These are the activations of a small neural network, seen along a few directions. Each row is one input.
In each table, some parts of the input vary, and every possible input appears once, in random order.
Descriptions start from the smaller parts, as in this example, which fits no table here: ring(5) and (point or line(9) or (values(2) and line(6))).
Shared parts are said once, and a part with two or three values counts as separate values.
In the rows, zero is written as 128.

Other details of the inputs shift rows strongly along two fixed directions, in all tables alike. That doesn't count.
These rows show it; all are for the same input, with only those details redrawn:
[128 120 128 128 134 129 128 116 130 135 131 135 136]
[102 147 173 133 112 133 133 144 128  93 107 117 125]
[213 145 130 142 125 122 103 116 186 162  30 140  40]

Table:
x1: [130 117 123 122 130 123 124 132 119 142 145 127 128]
x2: [140 126 110 123 127 123 132 134 118 130 146 127 132]
x3: [131 117 125 121 132 116 126 133 124 140 142 131 133]
x4: [102 147 173 133 112 133 133 144 128  93 107 117 125]
x5: [137 130 113 132 134 136 137 118 128 127 135 132 132]
x6: [132 125 119 125 130 119 126 135 117 144 141 127 135]
x7: [111 116 103 133 121 140 115 126 146 137 136 128 139]
x8: [137 127 114 121 133 122 122 134 117 137 141 121 136]
x9: [105 150 162 125 108 119 134 158 120  92 118 112 110]
x10: [126 121 126 129 133 135 128 115 125 137 134 131 132]
x11: [130 117 120 123 131 118 128 136 119 132 143 137 127]
x12: [128 127 121 131 135 133 131 118 124 140 130 131 138]
x13: [112 109 100 119 118 127 117 143 135 140 140 123 135]
x14: [133 127 113 135 135 130 135 116 126 127 133 130 129]
x15: [140 129 114 118 133 125 128 135 123 133 144 124 135]
x16: [102 148 167 138 113 134 133 145 125  87 109 123 119]
x17: [137 133 117 125 139 138 135 119 131 130 133 128 135]
x18: [126 127 118 128 133 128 130 112 128 130 133 135 127]
x19: [135 122 111 126 130 118 132 132 117 130 144 125 128]
x20: [107 157 163 133 118 139 135 146 123  91 107 106 125]
Question: What is each input in this table made of?
Answer: values(2) and (point or ring(9))
Question: Changing only the values(2) part turns x5 into x2. The same change can be made to x14. Which row results?
Answer: x19
Question: Which other rows does x13 become when the values(2) part takes its other values? List them by row number.
Answer: x7

Table:
x21: [149 134 138 114 126 113 123 143 130 131 119 127 106]
x22: [127 135 115 133 119 128 122 135 142 130 113 120 102]
x23: [ 72 134 162 134 115 141 149 144 106  70 153 119 161]
x24: [146 104  87 122 159 129 134  94 114 169 167 146 172]
x25: [142 136 145 132 135 121 134 117 124 130 111 134 103]
x26: [107 113 144 133 117 141 106 115 170 142  94 139 123]
x27: [146 139 147 132 134 124 126 117 121 132 110 131 109]
x28: [145  98  97 125 158 125 133  91 104 171 174 150 160]
x29: [144 137 131 128 123 122 122 145 134 139 109 120 118]
x30: [139  96  70 109 149 126 123 113 123 163 176 142 160]
x31: [129 131 120 132 121 127 122 137 137 131 110 123 103]
x32: [130  93  74 121 150 114 127 106 114 170 173 145 153]
x33: [149 130 139 119 126 113 122 146 132 130 120 131 105]
x34: [119 109 164 127 123 125 109 117 152 147  98 144 118]
x35: [137 139 133 138 133 124 133 118 131 126 105 132 110]
x36: [145 141 130 127 132 135 130 124 141 120 108 129 117]
x37: [139 132 129 136 120 121 120 142 131 138 110 122 113]
x38: [148 135 142 121 125 118 123 144 127 142 115 122 111]
x39: [143 139 137 142 129 130 129 122 130 132 105 129 118]
x40: [143 145 126 128 130 138 130 122 146 120 110 127 116]
x41: [136 129 125 130 116 114 124 138 134 128 112 131 105]
x42: [154 137 149 125 135 123 130 120 127 130 112 124 115]
x43: [143 130 140 130 122 118 121 141 124 141 116 124 105]
x44: [ 70 150 162 129 118 151 149 144 106  82 152 104 171]
x45: [141 125 127 133 117 116 121 143 137 126 114 132 109]
x46: [141 101  73 121 157 136 132  92 129 155 176 150 164]
x47: [ 68 142 164 136 117 148 148 143  97  82 151 109 167]
x48: [145 122 139 126 120 112 123 142 130 130 119 133 102]
x49: [141 133 139 126 125 115 117 137 122 138 115 124 103]
x50: [139 136 120 126 119 132 118 139 145 131 112 111 114]
x51: [140 136 132 136 126 122 134 118 133 121 107 138 110]
x52: [139 133 126 140 123 136 130 121 146 116 112 133 111]
x53: [153 136 147 126 136 122 132 126 131 123 116 137 111]
x54: [134 133 122 132 121 129 115 137 133 133 109 120 108]
x55: [137 135 128 132 122 118 116 138 129 135 109 123 111]
x56: [ 74 141 158 116 114 123 140 165 102  82 158 109 164]
x57: [144 133 144 130 129 119 135 118 126 125 113 139 103]
x58: [149 140 138 131 133 127 129 121 135 127 105 123 122]
x59: [134 138 123 137 122 134 133 115 143 119 110 132 107]
x60: [144 132 127 126 123 117 121 147 139 127 114 129 113]
x61: [131 137 118 133 118 131 115 135 138 133 111 117 107]
x62: [148 143 135 127 133 125 131 125 137 122 108 132 119]
x63: [136 100  69 117 146 134 123 112 125 174 174 134 164]
x64: [145 131 135 139 127 124 132 124 137 119 109 139 114]
x65: [137 141 127 142 125 143 128 120 139 129 107 124 115]
x66: [104  71  98 121 145 137 110  87 143 176 157 160 174]
x67: [138 124 122 133 115 126 120 143 142 124 114 129 107]
x68: [137 129 137 126 125 113 124 136 126 136 116 127  98]
x69: [141 142 136 138 132 127 126 118 127 128 104 129 116]
x70: [ 77 143 168 127 123 132 149 147 103  73 153 119 167]
x71: [130 131 115 131 112 126 123 135 144 126 115 125 102]
x72: [137 134 127 136 124 132 133 117 137 119 107 135 108]
x73: [140 126 136 123 119 110 125 137 127 132 118 133  98]
x74: [ 80 143 182 123 125 134 152 145  89  88 158 112 169]
x75: [ 74 138 161 120 113 126 139 161 100  86 156 100 167]
x76: [138 141 130 137 130 138 124 117 131 126 104 127 113]
x77: [131 142 123 138 129 137 132 115 140 124 108 127 107]
x78: [133 128 119 130 114 124 123 137 138 126 112 128 103]
x79: [145 137 130 132 132 136 129 126 142 117 109 133 116]
x80: [ 60 138 152 131 106 142 138 160 104  88 158 100 162]
x81: [141 131 122 125 122 127 119 146 143 125 115 126 111]
x82: [ 69 139 157 122 112 140 140 164 102  90 155 100 167]
x83: [136 100  65 110 146 128 123 111 129 163 178 140 159]
x84: [149 132 140 119 125 115 121 140 128 136 116 118 110]
x85: [153 140 147 122 136 121 133 124 130 125 114 134 112]
x86: [114 112 153 133 120 128 107 118 160 144  92 143 125]
x87: [131  98  75 126 158 133 135  85 116 161 169 149 157]
x88: [ 61  96 104 119 135 138 141 131  80 125 218 122 210]
x89: [135 145 126 138 128 139 124 115 136 126 106 124 113]
x90: [143 102  81 122 158 140 133  93 118 168 167 143 170]
x91: [ 65 131 149 129 103 135 139 161 112  77 161 109 156]
x92: [ 79 133 178 129 119 127 151 143  95  77 159 123 156]
x93: [146 138 133 131 131 138 128 121 139 124 106 120 120]
x94: [140 103  75 120 156 138 131  87 125 162 171 137 169]
x95: [139 135 118 126 119 129 119 144 149 124 117 123 110]
x96: [140  93  72 113 148 128 121 109 121 168 173 133 163]
Question: What is each input in this table made of?
Answer: line(4) and (point or (values(2) and ring(9)))
Question: Changing only the line(4) part turns x84 into x75. The same change can be made to x48. Which row results?
Answer: x45
Question: Changing only the line(4) part turns x64 into x52. The same change can be made to x24. Which row results?
Answer: x44
Question: Which other rows does x30 become when the line(4) part takes its other values? List them by row number.
Answer: x21, x56, x83
Question: Start at x94 and move only the line(4) part, one step at a time. The first step leads to x93. Which rows follow, in order?
Answer: x58, x42
Question: Which other rows does x54 become when the values(2) part takes its other values? List them by row number.
Answer: x76
Question: Which other rows does x80 become when the values(2) part takes its other values? List them by row number.
Answer: x65
